A =
[[-0.220 -0.578  1.923  0.127  4.268 -0.761  1.297  0.360  1.120 -3.924
  -0.148]
 [ 0.599 -2.032 -1.208 -0.198 -0.321 -2.496 -2.349  1.574 -4.421 -4.310
  -0.152]
 [ 0.199 -3.143 -0.542 -4.102  0.550  2.938 -0.993  0.071  3.189 -0.146
   2.015]
 [-1.360 -4.799  4.264 -0.565 -1.940 -2.029 -0.342 -0.720 -3.139  1.161
  -3.591]
 [-1.917  0.415 -0.264 -3.368  3.071 -1.183 -3.034 -2.708  1.836 -2.752
  -0.591]]
The entry just right of 1.161: -3.591
Report the entry just right of -3.034.
Answer: -2.708
Report the entry just right of -1.183.
Answer: -3.034
Report the entry just right of the centre entry.
Answer: -0.993
The entry just right of the smallest entry is 4.264
Report the minimum.
Answer: -4.799
The entry just left of the smallest entry: -1.360
The maximum -> 4.268
Report the entry just right of -4.310.
Answer: -0.152
Report the second smallest entry.
Answer: -4.421
Report the entry just left of 1.574.
Answer: -2.349
The third entry in reading order is 1.923
Report the entry just left of 3.189.
Answer: 0.071
The median of all entries is -0.542
The entry just left of -0.342 is -2.029

m = -5.500; -0.033; -0.774; 1.510; -1.015; 0.836; 4.510; 1.137; 0.158; -0.086; 0.203; -1.650; 0.100
The entry just left of 0.158 is 1.137
The entry just right of 1.137 is 0.158
Which number is the entry just left of 0.836?
Answer: -1.015
The entry just left of 1.137 -> 4.510

Read these off the array that follows. Counting starts at 0.
1) Which number is the bottom-left entry?
2) Which number is the entry in the top-right corner?
3) Which number is the bottom entry of the column that holds the largest entry?
4) Which number is the entry in row 0 and column 1?
5) Which number is the entry at row 0, column 0?
6) Which number is the entry just left of 3.189?
7) Which number is the entry directly above -1.416?
8) Which number is the entry just left of the smallest entry?
-1.329; -0.487; -1.046; 2.478; 4.502; -2.619; -0.878; -1.220; 0.094; -0.913; -1.176; 2.014; -1.177
-0.549; -0.643; -1.192; -3.615; -2.674; 0.341; -1.056; -1.785; -1.034; -0.669; -0.919; -4.468; -0.317
2.815; 1.869; 3.199; 1.044; -2.151; 4.722; 2.418; 3.689; 2.521; 2.422; 2.520; 2.046; 1.380
-2.102; -1.368; -3.536; -3.062; -0.478; -2.864; -2.255; -2.784; -1.847; -1.728; -2.045; -3.231; -1.933
-3.148; -2.218; -3.682; -0.572; 2.166; -5.325; -2.848; -3.687; -2.586; -3.242; -2.867; -1.590; -2.010
2.842; 2.075; 1.568; -3.353; -4.803; 3.078; 2.224; 1.848; 2.042; 2.196; 1.961; -2.977; 1.760
-2.697; -1.873; -1.417; 3.144; 2.481; -2.022; -1.508; -2.420; -1.802; -2.291; -1.842; 3.421; -0.777
1.054; 0.413; 0.987; 3.943; 2.866; -0.080; 1.533; 0.589; 0.796; -0.179; 1.086; 3.557; 0.395
-0.064; -0.961; 0.536; 3.076; 1.300; 0.046; 0.017; 0.895; -0.061; 0.372; 0.365; 4.941; -0.454
-1.164; -1.034; -0.559; 1.263; -2.979; 0.894; -0.447; -0.964; -1.034; -2.524; 0.320; 2.111; 0.257
3.184; 2.766; 3.675; 1.403; -1.416; 3.660; 2.692; 3.310; 3.189; 2.625; 2.885; 0.588; 2.867
1.421; 0.919; 0.466; 3.706; 3.292; -0.149; 2.057; 0.286; 1.802; 0.248; 1.833; 3.961; 1.890
1) 1.421
2) -1.177
3) 3.961
4) -0.487
5) -1.329
6) 3.310
7) -2.979
8) 2.166

Questions about the matrix below.
1) Give the entry just left of the centre entry.
2) Give the bottom-left entry.
3) Give the third-last entry, reading row by row.
4) Give the last entry, reading row by row.
5) Give the entry in the top-right corner.
6) Give the entry in the top-left corner.
7) Give the 2nd smallest entry.
[[10 48 50 48 80 63 88 74 65 93 85 69 88 55 64]
 [59 53 50 50 58 58 53 59 60 48 63 63 68 53 54]
 [45 62 57 70 63 61 64 49 39 83 53 60 52 60 51]
 [54 49 47 43 61 60 57 68 66 45 75 72 83 52 52]
 [55 46 48 38 58 56 56 70 78 36 73 62 77 47 60]
 [20 47 58 49 68 56 79 66 75 81 66 45 64 50 79]
 [80 68 55 76 52 62 37 39 19 58 41 71 41 63 29]]
1) 57
2) 80
3) 41
4) 29
5) 64
6) 10
7) 19

[[5280, 5388, 5444, 5531, 5828, 4435, 5222, 4683, 4012, 5205, 5280],
 [3938, 3185, 4064, 4163, 5072, 6346, 6446, 6256, 4687, 4579, 3938],
 [2412, 4397, 3350, 4497, 3399, 3474, 1513, 6838, 5535, 4109, 2412],
 [5994, 5960, 4307, 7760, 3367, 5503, 2533, 5251, 5787, 6433, 5994],
 [5818, 5364, 4974, 5879, 3240, 5220, 5122, 5900, 4650, 5026, 5818],
 [3026, 6301, 4158, 3132, 7174, 5034, 7259, 3974, 3675, 4385, 3026],
 [7527, 5588, 6625, 4964, 4740, 4368, 5520, 3999, 4270, 4425, 7527],
 [3808, 3323, 3664, 2919, 4484, 7229, 4737, 5484, 6601, 5138, 3808],
 [3630, 2593, 4972, 4321, 5981, 3848, 4249, 2567, 4906, 4626, 3630],
 [6268, 6075, 5615, 6617, 3116, 5188, 4079, 5190, 4205, 5031, 6268],
 [5920, 3058, 6329, 2773, 4118, 5260, 5259, 4776, 6862, 4087, 5920]]
Counting starts at 0.
The entry just left of the largest entry? 4307
The entry just right of the largest entry: 3367
The entry in the top-right corner? 5280
The minimum -> 1513
The largest entry -> 7760
The entry in the bottom-right corner -> 5920
The entry directly below 6433: 5026
The entry in row 1 and column 0: 3938
The entry in row 0 and column 0? 5280
The entry in row 0 and column 1? 5388
The entry at row 0, column 2 -> 5444
The entry just right of 4906? 4626
The entry just right of 1513: 6838
The entry directly below 1513: 2533
The entry directly below 5503 -> 5220
The entry directly below 7259? 5520
The bottom entry of the column that holds the smallest entry? 5259
The entry directly above 4270? 3675
The entry directly below the centre entry is 4368
The entry in row 1 and column 1? 3185
The entry in the bottom-left corner? 5920
The entry just left of 5031: 4205
The bottom entry of the column that holds the largest entry? 2773
The entry at row 2, column 0 is 2412
The entry just left of 4249 -> 3848
The entry directly above the largest entry? 4497
The top entry of the column that holds the largest entry? 5531
The top entry of the column that holds the smallest entry? 5222
The entry just left of 7174? 3132
The entry directly above the smallest entry: 6446
